These are the activations of a small neural network, seen along a few directions. Each row is one input.
In each table, some parts of the input vary, and every possible input appears once, in random order.
A made-up example of a description, with smaller parts first: one of 2 separate values, together with either a single point or one of 9 places along a line or (one of 4 places along a line, together with one of 8 places around a ring).
Shared parts are said once, and a part with two or three values counts as separate values.
In the rows, zero is written as 128.

Other details of the inputs shift rows strongly along two fixed directions, in all tables alike. That doesn't count.

Rows:
x1: [122 116 177  80 175  78 156 142 119  43 151 126 118 147 100]
x2: [178 117 152 112 216 137 138 134  92 135 114 123 120 154 119]
x3: [106 109  51 168  87 194  88 110 151 216 108 149 141 113 170]
x4: [ 88 113 180 129 114  73 168 111 151  42 171 116 142  99 103]
x5: [154 114 109  67 192 121 122 158  89 105 127 145 117 191 141]
x6: [130 150 110 153 125 158 142 131 111 177  90 132 116 126 123]
x7: [114 112  60 148 113 173 114 123 125 187 112 148 136 134 162]
x8: [108 117 159 142  73  89 121  96 175  79 179 106 154  83 122]
x9: [162 156 113  87 166 111 142 167  66 114 114 136 112 188 130]
x10: [114 125 176 121  84  67 135 111 159  49 184  99 148  97 116]
x11: [171 117  83  83 185 162  93 158  92 167 102 155 111 190 158]
x12: [128 140 155 123 131 123 131 135 134 121 120 122 118 120 110]
x13: [ 97 151  91 199  57 188 110 109 158 220  92 133 126  79 131]
x14: [193 114 107 108 214 157 118 141  80 166 111 133 129 176 151]
x15: [115 144  83 174  65 161 100 119 146 191 109 131 135 106 148]
x16: [ 95 128 179 160  66 106 128  96 188 102 157 103 137  63 107]
x17: [107 122 199 125 109  75 148 109 165  54 170 104 136  88  95]
x18: [117 147 159 131 116 106 148 134 128 100 126 119 122 117 100]
x19: [157 120 151  69 206 121 130 162  97 102 114 144 102 177 118]
x20: [137 118 130  86 203 119 160 156  82 102 114 148 109 179 122]
x21: [ 97 147 123 183  43 104 149  98 153 115 155 108 155  80 130]
x22: [126 138  69 168  76 193  76 117 152 230  96 136 132 109 158]
Description of these inputs: one of 2 separate values, together with either a single point or one of 10 places along a line.
Q: Changing only the choice among 2 separate values turns x8 into x17. The same change can be made to x5. Which row results?
A: x1

Rows:
x23: [136 120  90  95 146 148 113 140 113 151 111 143 116 162 144]
x24: [115 111  95 150  95 158 110 117 155 175 119 137 134 108 151]
x25: [145 106 102 111 161 157 112 141 110 162 108 148 119 158 147]
x26: [170 115 115  84 185 137 125 151  88 140 118 140 115 182 146]
x27: [122 140 104 145  97 160 100 134 143 181  99 136 111 119 138]
x28: [164 139 145 123 158 135 116 128 119 133 118 122 120 135 114]
x29: [162 135 155  92 202 130 126 152  98 105 111 137 107 163 101]
x30: [130 133  97 135 137 170 126 135 109 187  85 147 110 145 137]
x31: [140 145 158  86 163  88 139 164 100  70 132 129 108 163 109]
x32: [171 135 145 102 176 142 119 141 102 142 113 125 108 149 123]
x33: [ 92 122 124 139  92 109 126 115 154  91 160 122 142 106 124]
x34: [ 88 136 144 166  85 109 149 110 149 108 144 123 136  93 112]
x35: [160 151 130 103 147 124 119 162  98 131 111 126 109 160 131]
x36: [143 113  76 121 151 179 101 145 112 196  91 154 115 152 158]
x37: [112 127 201 145  83  84 145  92 176  70 174  98 140  70  99]
x38: [144 120  92  97 156 153 114 144 110 163 107 149 115 167 149]
x39: [125 121 107 142 102 148 117 118 143 157 132 128 138 115 152]
x40: [118 115 132 127 105 118 132 116 148 115 144 123 142 116 137]
x41: [109 138 154 133  83 103 130 128 155 104 142 114 123 102 118]
x42: [144 142 102 114 151 166 115 148 100 182  81 153 107 160 138]
x43: [132 140 126 120 161 126 144 149  96 115 111 138 118 157 114]
x44: [106 120 164 158  89 129 123  95 176 121 140 114 131  72 110]
x45: [157 135  55 124 145 178  88 139 101 199  95 144 126 165 155]
x46: [110 121 109 171  72 142 114 104 159 156 144 116 152  86 147]
x47: [122 123 204  88 171  61 178 136 128  37 156 105 122 128  84]
x48: [122 124  82 148  95 170 101 113 145 191 117 135 135 120 157]
x49: [143 145 148 121 145  92 158 138  97  89 137 119 130 145 112]
x50: [143 129  68 121 134 172  95 135 110 191 104 138 125 155 157]
x51: [132 141 165 112 138  81 169 137 103  70 148 111 129 140 109]
x52: [144 108  99 111 151 159 109 136 119 174 109 148 118 156 151]
x53: [137 114  86 137 151 177  95 140 117 177 105 150 128 145 143]
x54: [108 131 147 151 138 137 130 124 144 124 124 125 135  97 100]
x55: [149 112 106 113 180 151 104 145 106 139 114 148 128 163 140]
x56: [124 123 138 118 145 101 138 141 123  75 151 131 140 135 117]
x57: [159 145  73 145 155 180 123 141  90 202  81 146 115 157 148]
x58: [133 121 181  85 196  92 163 147 105  72 130 120 112 146  95]
x59: [ 96 124  78 164  84 162  95 112 156 161 127 134 143 104 137]
x60: [151 125  93  84 162 144 115 143 100 147 108 143 115 179 147]
x61: [115 102 175 110 122  69 147 114 151  45 177 112 145 113 121]
x62: [108 128 138 141 105 112 162 115 137 113 132 121 127 111 121]
x63: [159 120 110 118 159 133 116 136 103 138 129 131 133 154 137]
x64: [127 132  82 156 115 182 128 118 126 206  85 142 118 128 149]
x65: [129 124 159 130 118 135 126 110 156 131 127 123 118 102 113]
x66: [ 93 117 149 131  90  86 143 109 157  69 172 119 145  97 120]
x67: [158 132 148  87 205 129 146 154  92 132 106 127 107 167 116]
x68: [ 92 131 161 154  73  96 159 101 156  94 151 107 143  88 112]
x69: [125 145 142 119 138 116 135 142 112 111 123 136 119 140 115]
x70: [139 127 181 105 166 100 140 136 124  74 140 122 112 132  98]
x71: [164 154 166  87 159  69 144 163  91  55 143 113 119 162 106]
x72: [137 150 118 123 139 139 110 155 114 136 107 138 113 145 122]
x73: [107 118 107 146  82 139 115 103 159 152 136 128 144 104 144]
x74: [113 131 143 163 113 137 130 112 150 150 129 108 137  85 117]
x75: [113 140 116 158  67 148 103 120 163 171 113 122 126  98 137]
x76: [144 128 143 103 182 137 140 141 113 144  99 129 114 150 116]
x77: [126 105 114 139 113 149 106 106 152 154 128 130 141 116 153]
x78: [136 124 145 139 120 148 114 112 155 157 114 121 120 109 124]
x79: [115 137 148 138 107 100 169 114 130  96 146 115 132 112 121]
x80: [149 121 126  87 188 111 136 161  91  95 129 143 117 174 130]
x81: [106 107 133 151 110 125 113 108 159 109 154 127 144 102 136]
x82: [117 125  99 132  93 140 115 111 145 147 136 124 137 122 145]
x83: [110 115 138 174  76 109 115  87 174 108 169 108 163  77 135]
x84: [ 89 144 141 174  69 118 127 110 162 112 144 121 144  80 106]
x85: [119 112 103 167  84 158 104 106 152 175 134 121 147  94 151]
x86: [130 127  86 167  96 156 103 115 143 176 125 127 147 106 149]
x87: [ 97 127 123 175 112 166 114 115 161 175 112 130 132  83 119]
x88: [150 128  68 107 181 176  97 159  91 180  92 161 114 180 145]
x89: [107 134 133 185  91 144 121 100 165 159 133 110 148  63 114]
x90: [100 109 154 147  75  95 137  93 174  90 171 112 157  84 125]
x91: [109 101 118 153 100 146 106 103 161 146 137 131 141  97 148]
x92: [154 141 129  98 172 126 151 152  83 133 107 135 110 176 130]
x93: [138 132 101 132 123 132 114 125 120 141 133 130 140 132 141]
x94: [136 129 149  93 143  82 148 137 108  65 164 117 136 144 124]
x95: [112 150 135 174  67 117 123 110 153 134 140 114 147  83 118]
x96: [ 82 133 164 162  86  80 172 102 153  61 167 113 141  86 103]
x97: [152 147 164  82 161  89 156 153  90  78 133 124 118 166 114]
x98: [162 115 122 100 171 132 117 139 100 129 128 131 129 161 148]
x99: [102 116 112 130  95 125 120 113 149 119 142 129 135 113 135]
x100: [125 148 130 145  99 131 125 130 127 143 125 119 133 112 127]
x101: [137 140 180  76 157  69 167 152 101  49 142 122 117 157 100]
x102: [138 133 126 107 156 130 149 144 101 139 104 139 109 161 126]
x103: [118 139 122 147  90 143 123 117 144 163 110 128 131 114 129]
x104: [132 125 129  91 168 103 135 151 101  87 142 139 124 163 123]
x105: [129 111 132 113 154 119 126 139 118 107 140 138 128 143 130]
x106: [138 139 114 120 172 135 150 150  87 121 105 143 116 162 119]
x107: [112 107 115 168  77 154 102  90 173 162 142 121 149  87 156]
x108: [108 142 130 168  49 131 111 113 170 150 134 112 131  81 134]
x109: [117 131 176 103 147  64 190 129 108  39 153 121 122 136 102]
x110: [131 140 175 108 145  61 189 133  99  41 163 109 129 137 106]
Q: What do these inputs look like to the network?
A: one of 8 places along a line, together with either one of 2 separate values or one of 4 places along a line or one of 5 places along a line
Q: Changing only the place on the line of 8 turns x85 into x53. The same change can be made to x50. Which row results?
A: x59
Q: Changing only the place on the line of 8 turns x67 into x54. The same change can be made to x79. Which row results?
A: x106
Q: Changing only the place on the line of 8 turns x74 into x89. The same change can be made to x46. Which row results?
A: x86
Q: Which other rows does x70 become when the choice among 2 separate values takes its other values? List them by row number.
A: x87
Q: A walk changes only the place on the line of 8. It starts at x84 and steps to x69. List the rest of the walk in order.
A: x42, x101, x103, x97, x100, x95
Q: Which other rows does x81 become when the place on the line of 5 takes its other values? List them by row number.
A: x33, x80, x104, x105
Q: Which other rows does x32 become when the choice among 2 separate values takes its other values? List them by row number.
A: x74

Rows:
x111: [114 118 115 128 107 157 115 120 151 165 109 136 121 123 139]
x112: [144 137 116 107 147 107 157 148  80 111 130 131 127 168 140]
x113: [111 109 101 149 122 158 102 123 144 150 121 146 129 121 143]
x114: [ 76 106 173 142  80  92 148  94 178  72 164 119 143  77 108]
x115: [113 110  95 148 119 155  94 124 142 148 128 147 134 123 144]
x116: [132 111 178 100 145  47 152 114 132  15 203 101 159 124 111]
x117: [152 109 131 111 190 124 140 139  98 103 132 134 125 159 131]
x118: [ 98 113 141 125  72  83 104  98 182  64 196 102 167  85 122]
x119: [132 132 160 116 195 129 153 151 109 127 109 121 112 131  97]
x120: [151 130 129  99 153 110 162 137  94 117 127 127 120 163 136]
x121: [160 136 154 132 103 155  72 128 160 173 113 118 110 112 135]
x122: [146 109 147 100 183 124 152 129 104 117 120 133 120 152 123]
x123: [118 158 112 154 100 156 119 134 130 161 102 137 116 117 114]
x124: [107 105 110 144 125 160 114 122 150 156 113 152 126 116 138]
x125: [165 114 119  84 174 114 110 134 109 104 152 116 145 157 136]
x126: [123 113  90 131 115 149  82 118 150 153 138 139 141 127 150]
x127: [201 135 181  95 173 123 105 144 112 134 118 110 109 149 125]
x128: [146 137 111 110 148 104 152 154  81 107 135 132 133 164 145]
x129: [154 159 141 121 163 121 155 144  85 118 113 127 118 151 106]
x130: [129 115 119 141 118 158 129 110 143 172 113 124 130 116 142]
x131: [ 78 144 182 164  79  93 151 105 170  71 151 112 136  71  83]
x132: [123 104 114 157 137 161 128 111 142 164 117 139 133 110 140]
x133: [163 172 129 121 143 103 146 148  83 116 116 116 125 157 114]
x134: [114 130  99 132  91 146 124 125 138 164 114 139 120 129 146]
x135: [ 98 131 129 150 134 163 120 138 147 172  98 134 110  99 106]
x136: [111 139  80 141  85 139 113 142 127 154 122 142 133 132 156]
x137: [154 110 127 110 188 120 131 141  95 100 138 135 131 161 132]
x138: [107 138  86 140  83 142 119 137 126 157 118 141 128 135 150]
x139: [ 78 125 162 132  55  87 151  96 178  78 165 107 134  79 117]
x140: [124 146 131 168 129 161 131 115 130 171  97 128 126 108 114]
x141: [129 173  98 152  82 139 109 141 126 161 103 127 121 125 122]
x142: [147 127 136  89 159 118 157 131 102 121 122 123 113 155 133]
Q: What do these inputs look like to the network?
A: one of 2 separate values, together with either a single point or one of 4 places along a line or one of 11 places along a line
Q: Changing only the choice among 2 separate values turns x117 into x113. The same change can be made to x128. Which row results?
A: x136
Q: Which other rows does x115 become when the choice among 2 separate values takes its other values? List them by row number.
A: x137
Q: Which other rows does x131 become when the place on the line of 4 takes its other values? List them by row number.
A: x123, x135, x141
